These are the activations of a small network on made-up records, seen along a few directions, one row for each record.
Each row is followed by the record's values for the fields Kizu, Mok, Mudu, Fazi, Rulub, Lume.
A field that a record lacks is left out.
The largest differences between rows may come from other fields.
In the rows, zero is written as 500.
Strong random noise was added to every row along 22 fixed directions; ignore it. To show where, here is one row again and again, with new noise each time:
[482 510 624 674 672 780 398 610 791 582 701 487 782 442 549 502 512 562
 392 329 483 532 578 706 569 311 352 445 693 414 386 537 501 547 375 474]
[444 606 590 524 330 339 529 446 438 646 617 466 482 593 390 511 760 572
 491 478 399 377 563 436 801 590 545 606 521 482 395 323 341 364 465 524]
[632 531 594 409 634 500 562 439 679 715 542 715 386 573 522 507 474 607
 596 532 421 692 395 627 515 394 336 515 357 643 557 548 397 562 350 373]
[477 464 551 655 422 498 544 434 750 559 632 403 492 505 527 488 424 487
 421 503 632 535 537 537 454 395 380 513 486 399 397 452 454 403 563 509]
[457 431 536 548 337 365 579 334 244 581 642 398 458 576 546 371 702 418
 558 545 573 480 287 497 550 442 265 506 567 409 610 441 552 350 519 433]
[300 672 437 548 483 571 456 530 641 517 460 536 424 353 368 340 420 289
 438 566 460 372 611 392 526 583 604 533 517 531 482 411 386 457 529 493]
[508 623 492 489 417 443 400 602 636 476 452 501 461 612 551 426 577 551
 460 520 477 527 425 500 623 570 532 563 378 468 478 334 502 489 521 388]
[590 433 376 451 604 248 492 521 502 530 345 403 461 442 621 587 383 449
 414 585 390 282 541 641 498 581 520 543 338 441 444 296 667 581 491 426]
[597 506 616 423 383 734 545 390 394 432 495 480 704 520 681 453 331 466
 430 400 561 568 570 451 339 561 305 575 540 474 351 646 786 522 530 447]
[607 408 435 477 406 483 606 469 452 532 626 552 372 440 500 510 419 458
 525 408 293 458 548 313 382 456 530 839 457 568 532 496 580 675 362 601]
[481 496 335 449 354 595 415 535 620 335 416 516 657 540 339 507 563 442
 579 472 240 444 510 303 559 510 589 592 612 476 580 450 573 565 495 640]
[534 514 501 555 375 287 202 613 436 552 431 730 349 513 465 456 515 543
 442 493 336 507 324 588 527 646 747 549 613 513 497 415 458 447 521 402]
[549 501 501 334 430 570 558 290 425 674 493 481 601 508 493 550 552 367
 600 608 326 489 519 478 459 436 355 547 609 473 549 512 636 584 385 552]
[425 444 567 354 651 386 742 467 606 481 444 483 523 473 408 463 643 474
 612 559 563 433 563 551 518 498 328 599 225 543 472 600 587 464 456 566]
[264 584 473 475 509 553 637 569 481 375 232 586 422 537 510 448 479 622
 684 382 529 312 349 454 502 606 306 558 319 701 414 454 612 339 449 460]
[456 434 646 510 443 572 437 476 694 572 475 292 496 496 457 473 573 642
 295 574 386 595 605 348 386 414 559 598 610 484 335 532 498 360 317 538]
[378 481 514 641 341 533 473 617 518 398 507 280 578 606 548 699 330 440
 554 523 624 277 600 582 430 513 655 558 618 550 412 556 524 482 509 540]
[477 316 279 570 411 428 450 376 642 523 375 492 279 474 397 488 523 474
 467 658 315 529 378 474 268 413 616 465 595 306 594 368 499 580 553 579]
[540 492 407 533 426 290 288 640 681 436 350 661 518 587 670 565 468 429
 547 667 563 475 326 494 512 521 513 466 470 499 394 347 471 268 593 433]
[553 544 556 651 315 448 773 522 520 434 570 525 431 616 469 526 557 351
 308 444 499 689 617 264 572 757 434 406 380 378 553 696 297 585 414 600]
[428 541 649 554 502 350 595 381 450 527 461 510 554 421 473 439 517 612
 560 265 429 499 555 657 474 506 388 477 425 407 459 516 505 503 461 538]
[550 583 726 519 440 364 303 618 615 424 615 531 687 431 573 428 369 515
 604 293 608 598 588 574 509 433 575 568 423 469 486 525 513 450 576 565]
[370 446 515 444 710 510 588 579 764 481 349 451 435 397 481 403 648 601
 559 496 473 483 511 402 480 404 383 447 242 424 493 348 556 452 422 660]
[481 457 573 508 609 425 533 478 640 640 600 398 489 485 415 477 572 497
 492 537 502 411 535 701 634 454 431 463 393 428 538 392 538 521 522 508]

[538 535 335 521 518 389 668 563 587 630 627 567 487 336 376 542 640 332
 338 383 520 535 454 437 692 602 258 645 490 395 542 556 561 634 347 572]  Kizu is t3, Mok is n2, Mudu is h2, Fazi is c2, Rulub is l2, Lume is s2
[529 457 657 542 564 496 415 513 405 673 444 686 537 501 594 649 350 427
 517 560 528 449 488 620 511 613 450 210 614 552 418 555 460 339 507 502]  Kizu is t1, Fazi is c3, Lume is s2
[417 437 456 605 471 206 523 499 566 402 409 635 476 407 425 407 639 418
 465 416 533 469 405 830 420 646 450 500 356 207 473 506 669 585 695 555]  Kizu is t3, Mok is n2, Mudu is h1, Fazi is c3, Lume is s1
[457 516 586 583 489 646 546 638 495 617 709 268 383 523 462 527 362 543
 498 374 635 499 411 509 607 429 376 537 488 658 719 565 571 586 313 499]  Kizu is t2, Mok is n1, Mudu is h1, Fazi is c3, Lume is s1
[528 444 313 489 428 488 523 327 435 570 483 421 386 517 296 527 469 487
 392 613 577 517 392 500 596 568 480 361 636 475 623 491 464 471 651 417]  Kizu is t3, Mok is n2, Mudu is h1, Fazi is c2, Rulub is l2, Lume is s1
[383 404 538 603 508 498 555 557 527 397 439 463 410 591 282 365 627 549
 428 434 401 640 277 765 391 563 453 503 516 492 723 810 625 645 382 368]  Kizu is t1, Mok is n1, Mudu is h1, Fazi is c1, Lume is s2
[457 499 608 552 503 418 387 580 367 644 426 634 462 436 494 573 467 372
 521 518 306 419 443 435 541 603 517 350 603 626 558 506 477 345 348 607]  Kizu is t1, Mok is n1, Mudu is h1, Fazi is c1, Lume is s1
[682 541 509 335 573 420 399 386 626 447 392 474 630 578 661 487 422 457
 659 684 413 646 568 484 468 350 529 285 330 430 629 334 433 536 616 503]  Kizu is t2, Mok is n2, Mudu is h1, Fazi is c2, Rulub is l1, Lume is s1
[580 309 464 800 620 589 402 703 461 438 743 712 575 377 556 483 362 408
 311 306 551 395 447 505 600 559 439 394 675 485 452 513 490 399 602 496]  Kizu is t1, Fazi is c1, Lume is s2
[463 416 402 523 525 693 337 648 496 323 416 437 615 447 479 448 456 544
 329 474 588 442 474 364 546 589 548 422 665 475 428 493 645 392 589 497]  Kizu is t2, Mok is n1, Mudu is h1, Fazi is c2, Rulub is l1, Lume is s1
[253 538 561 647 520 398 596 431 515 449 398 282 455 452 448 468 320 454
 582 526 444 259 593 528 423 422 484 431 440 672 528 464 398 301 432 531]  Kizu is t3, Mok is n1, Mudu is h1, Fazi is c1, Lume is s2
[510 433 513 575 613 445 459 560 540 574 592 395 281 463 525 456 400 691
 508 438 600 612 342 571 425 284 492 544 472 600 650 487 417 511 373 381]  Kizu is t2, Fazi is c2, Rulub is l2, Lume is s2
[498 541 570 518 345 508 565 394 601 546 530 405 495 539 511 621 444 552
 560 508 680 686 592 515 335 398 528 507 547 397 476 640 409 569 482 602]  Kizu is t2, Mok is n1, Mudu is h1, Fazi is c1, Lume is s2
[466 419 348 558 625 401 635 483 466 551 334 465 391 420 657 666 442 547
 428 573 492 292 596 421 419 525 507 466 470 462 260 333 394 429 430 483]  Kizu is t1, Mok is n1, Mudu is h2, Fazi is c3, Lume is s1
[735 443 538 467 380 232 477 442 611 554 680 394 493 611 552 588 509 548
 421 606 686 744 479 477 538 400 520 606 452 472 484 558 374 410 548 413]  Kizu is t3, Mok is n1, Mudu is h2, Fazi is c2, Rulub is l2, Lume is s1
[555 570 465 527 570 589 435 536 436 498 619 507 576 404 578 400 373 425
 431 417 592 416 554 476 662 537 452 438 495 454 508 346 520 523 618 436]  Kizu is t2, Mok is n1, Mudu is h1, Fazi is c3, Lume is s1
[393 570 457 562 380 555 527 471 375 333 527 469 292 547 492 361 404 549
 654 441 578 436 508 438 402 493 711 542 388 530 600 382 407 580 717 510]  Kizu is t2, Mok is n2, Mudu is h1, Fazi is c2, Rulub is l1, Lume is s1
[465 377 414 463 553 688 504 522 462 463 493 368 358 536 384 442 494 583
 407 571 488 437 422 527 451 514 576 551 541 576 572 526 649 574 521 403]  Kizu is t3, Mok is n2, Mudu is h2, Fazi is c2, Rulub is l2, Lume is s1
[492 410 480 403 437 533 504 435 397 586 476 554 565 545 403 705 557 547
 575 571 517 408 505 600 451 522 583 631 718 587 359 669 563 496 472 515]  Kizu is t1, Mok is n1, Mudu is h1, Fazi is c3, Lume is s1
[381 555 389 619 465 441 526 568 542 363 407 620 484 484 733 489 553 507
 546 480 613 451 443 436 337 434 475 638 483 470 263 427 404 389 488 437]  Kizu is t3, Mok is n1, Mudu is h1, Fazi is c2, Rulub is l2, Lume is s1
[611 436 732 452 494 330 404 447 602 569 679 483 479 444 567 288 500 431
 471 566 493 601 541 506 443 386 476 608 298 469 514 427 582 387 573 530]  Kizu is t3, Mok is n1, Mudu is h1, Fazi is c3, Lume is s1
[606 409 473 531 603 316 688 543 605 455 504 610 527 449 625 579 535 534
 382 455 713 573 541 463 510 565 316 540 323 417 289 584 441 419 501 486]  Kizu is t1, Mok is n1, Mudu is h1, Fazi is c3, Lume is s1
[656 466 535 579 335 304 458 453 619 626 556 542 426 564 511 509 462 413
 424 476 373 708 319 592 509 530 317 435 421 389 685 491 611 569 454 535]  Kizu is t2, Mok is n2, Mudu is h1, Fazi is c2, Rulub is l1, Lume is s1
[410 542 386 628 433 839 483 513 639 522 509 638 344 459 582 483 497 551
 532 410 619 610 449 501 279 414 531 435 564 255 465 401 516 740 615 636]  Kizu is t2, Mok is n2, Mudu is h1, Fazi is c2, Rulub is l2, Lume is s1
[510 549 780 287 621 718 441 454 437 646 492 564 517 591 414 462 661 717
 579 578 445 516 628 508 661 542 612 341 440 602 445 457 484 429 543 575]  Kizu is t2, Mok is n2, Mudu is h1, Fazi is c1, Lume is s1
[329 526 521 576 467 515 312 602 417 391 411 566 567 441 513 468 473 372
 548 575 367 268 565 489 410 536 731 525 670 581 404 475 464 376 505 534]  Kizu is t3, Mok is n2, Mudu is h1, Fazi is c3, Lume is s1
[514 447 447 480 356 361 362 549 417 521 497 648 535 555 447 579 585 463
 636 478 402 497 295 576 501 508 530 632 668 536 560 563 590 487 467 501]  Kizu is t1, Fazi is c2, Rulub is l1, Lume is s2
[617 438 520 443 612 495 393 579 445 421 507 358 691 513 682 498 453 479
 479 551 585 661 413 537 429 344 405 440 613 532 632 675 565 511 346 356]  Kizu is t3, Mok is n2, Mudu is h1, Fazi is c2, Rulub is l1, Lume is s2
[524 478 426 348 580 362 440 519 614 557 473 492 480 314 385 474 557 399
 540 538 508 660 495 501 386 404 581 625 489 417 639 605 566 662 443 579]  Kizu is t1, Mok is n2, Mudu is h1, Fazi is c2, Rulub is l1, Lume is s1
[550 644 442 472 432 698 517 406 632 428 391 641 623 560 467 435 417 490
 442 414 241 558 587 405 530 605 453 499 493 500 434 467 510 592 519 425]  Kizu is t1, Mok is n1, Mudu is h1, Fazi is c2, Rulub is l2, Lume is s2
[417 546 390 469 566 410 472 487 471 583 452 508 550 368 599 461 623 338
 521 616 568 500 385 431 460 381 355 532 615 471 488 462 473 372 384 446]  Kizu is t1, Fazi is c1, Lume is s2
[394 637 558 334 668 468 389 581 418 387 360 286 752 454 512 401 698 436
 412 689 564 420 641 499 612 527 621 481 542 546 421 545 493 359 457 371]  Kizu is t2, Mok is n1, Mudu is h1, Fazi is c1, Lume is s1
[571 635 506 420 475 490 509 470 538 732 487 645 341 609 549 631 483 528
 683 534 293 499 450 643 522 478 536 555 388 573 595 353 469 725 384 494]  Kizu is t1, Fazi is c1, Lume is s2
[455 649 613 517 308 578 405 532 550 586 521 475 498 620 638 506 612 462
 583 551 485 560 463 391 532 479 499 468 494 433 488 326 483 442 477 575]  Kizu is t1, Mok is n1, Mudu is h1, Fazi is c1, Lume is s1
[368 736 669 589 323 470 620 444 461 494 473 411 485 630 507 489 393 514
 474 397 666 459 595 650 568 714 472 471 374 529 375 535 435 443 599 373]  Kizu is t1, Fazi is c2, Rulub is l1, Lume is s2
[463 519 640 575 329 573 511 533 529 305 613 515 585 587 581 356 495 456
 566 425 617 538 533 341 468 492 450 561 386 510 452 523 534 355 638 595]  Kizu is t2, Mok is n1, Mudu is h1, Fazi is c2, Rulub is l1, Lume is s1
[650 344 409 467 648 365 607 437 146 311 460 320 678 503 576 557 526 579
 363 487 599 403 631 461 637 603 525 268 525 372 499 508 451 483 620 432]  Kizu is t2, Fazi is c3, Lume is s2

Here are new rows. What are their fields?
[443 623 517 396 440 564 533 511 587 613 492 542 453 433 417 508 562 568
 584 378 541 622 424 496 485 467 388 674 473 526 532 572 612 595 369 580]  Kizu is t3, Mok is n2, Mudu is h2, Fazi is c1, Lume is s1
[459 527 325 639 476 473 593 510 453 395 526 679 477 458 552 487 414 403
 494 414 515 281 514 456 560 605 449 554 460 519 376 362 441 450 653 481]  Kizu is t3, Fazi is c2, Rulub is l1, Lume is s2
[421 663 486 465 531 660 450 416 393 599 523 724 570 433 564 420 571 447
 678 444 433 483 455 615 441 393 457 534 636 506 495 481 465 610 467 452]  Kizu is t3, Mok is n1, Mudu is h1, Fazi is c3, Lume is s1
[458 472 530 515 601 513 532 515 524 418 672 439 557 416 488 267 666 285
 491 591 557 601 511 532 409 339 454 547 470 398 694 643 518 604 482 525]  Kizu is t2, Mok is n2, Mudu is h1, Fazi is c1, Lume is s2
[461 458 615 685 581 546 506 615 420 618 657 415 403 543 532 524 485 478
 413 473 468 406 449 636 581 510 474 402 541 574 592 516 460 516 378 433]  Kizu is t1, Mok is n2, Mudu is h1, Fazi is c3, Lume is s1
[455 444 713 508 548 628 526 568 344 508 569 426 438 602 707 418 598 532
 521 578 638 514 458 467 399 453 471 475 450 547 444 542 523 389 451 436]  Kizu is t1, Mok is n1, Mudu is h2, Fazi is c3, Lume is s1
[595 446 381 348 515 456 512 437 494 489 396 662 502 478 458 509 489 436
 565 585 561 590 429 370 524 564 442 399 469 464 554 506 504 458 631 524]  Kizu is t1, Fazi is c3, Lume is s2
[482 510 470 416 339 624 522 478 645 495 482 413 293 691 512 519 567 470
 566 788 516 586 538 344 326 433 720 627 413 517 518 464 432 584 529 519]  Kizu is t1, Mok is n1, Mudu is h1, Fazi is c2, Rulub is l2, Lume is s1
[403 490 568 606 357 551 311 613 440 559 624 390 423 614 554 442 719 436
 419 669 454 413 482 466 514 491 747 542 673 397 459 349 442 446 514 481]  Kizu is t1, Fazi is c3, Lume is s2
[419 554 506 490 547 424 605 413 681 453 425 505 729 527 462 564 632 494
 563 532 548 461 609 701 522 458 385 470 462 375 351 555 460 480 538 531]  Kizu is t2, Fazi is c3, Lume is s2
[475 350 521 585 611 441 615 612 403 297 481 355 434 478 563 353 547 569
 329 385 567 498 420 603 381 569 422 553 333 442 519 610 712 560 486 397]  Kizu is t3, Mok is n2, Mudu is h2, Fazi is c2, Rulub is l2, Lume is s1
[441 681 464 440 537 566 511 458 327 477 494 609 558 411 538 407 414 499
 666 339 651 442 485 525 596 519 421 434 473 511 551 419 471 531 620 449]  Kizu is t2, Fazi is c3, Lume is s2
[489 578 470 445 570 416 502 434 570 594 506 603 495 483 432 479 522 543
 686 463 489 536 384 596 619 391 359 446 457 563 625 438 417 471 491 478]  Kizu is t3, Mok is n2, Mudu is h2, Fazi is c2, Rulub is l1, Lume is s2
[387 645 583 681 480 619 621 571 495 580 713 404 582 485 695 491 622 426
 492 357 618 491 525 462 549 373 271 559 527 450 445 483 440 513 312 539]  Kizu is t2, Mok is n1, Mudu is h1, Fazi is c2, Rulub is l1, Lume is s1
[522 424 516 432 606 464 424 416 502 488 520 466 608 371 521 424 490 365
 533 662 497 530 607 442 373 330 563 438 587 444 525 534 423 434 520 551]  Kizu is t2, Mok is n1, Mudu is h2, Fazi is c3, Lume is s1
[478 288 496 623 478 469 641 587 492 365 573 476 360 662 464 555 628 520
 467 598 503 398 529 483 442 562 659 580 415 503 439 570 441 490 563 539]  Kizu is t1, Mok is n1, Mudu is h2, Fazi is c1, Lume is s1
[427 415 517 585 357 392 576 317 569 562 521 394 318 595 302 397 475 463
 514 571 303 376 438 562 538 536 445 451 381 472 634 321 545 429 631 519]  Kizu is t1, Fazi is c3, Lume is s2
[497 357 601 374 536 621 657 610 370 508 551 458 361 504 308 474 551 527
 503 398 601 617 406 421 508 640 428 548 410 595 713 793 722 631 405 598]  Kizu is t1, Fazi is c2, Rulub is l1, Lume is s2
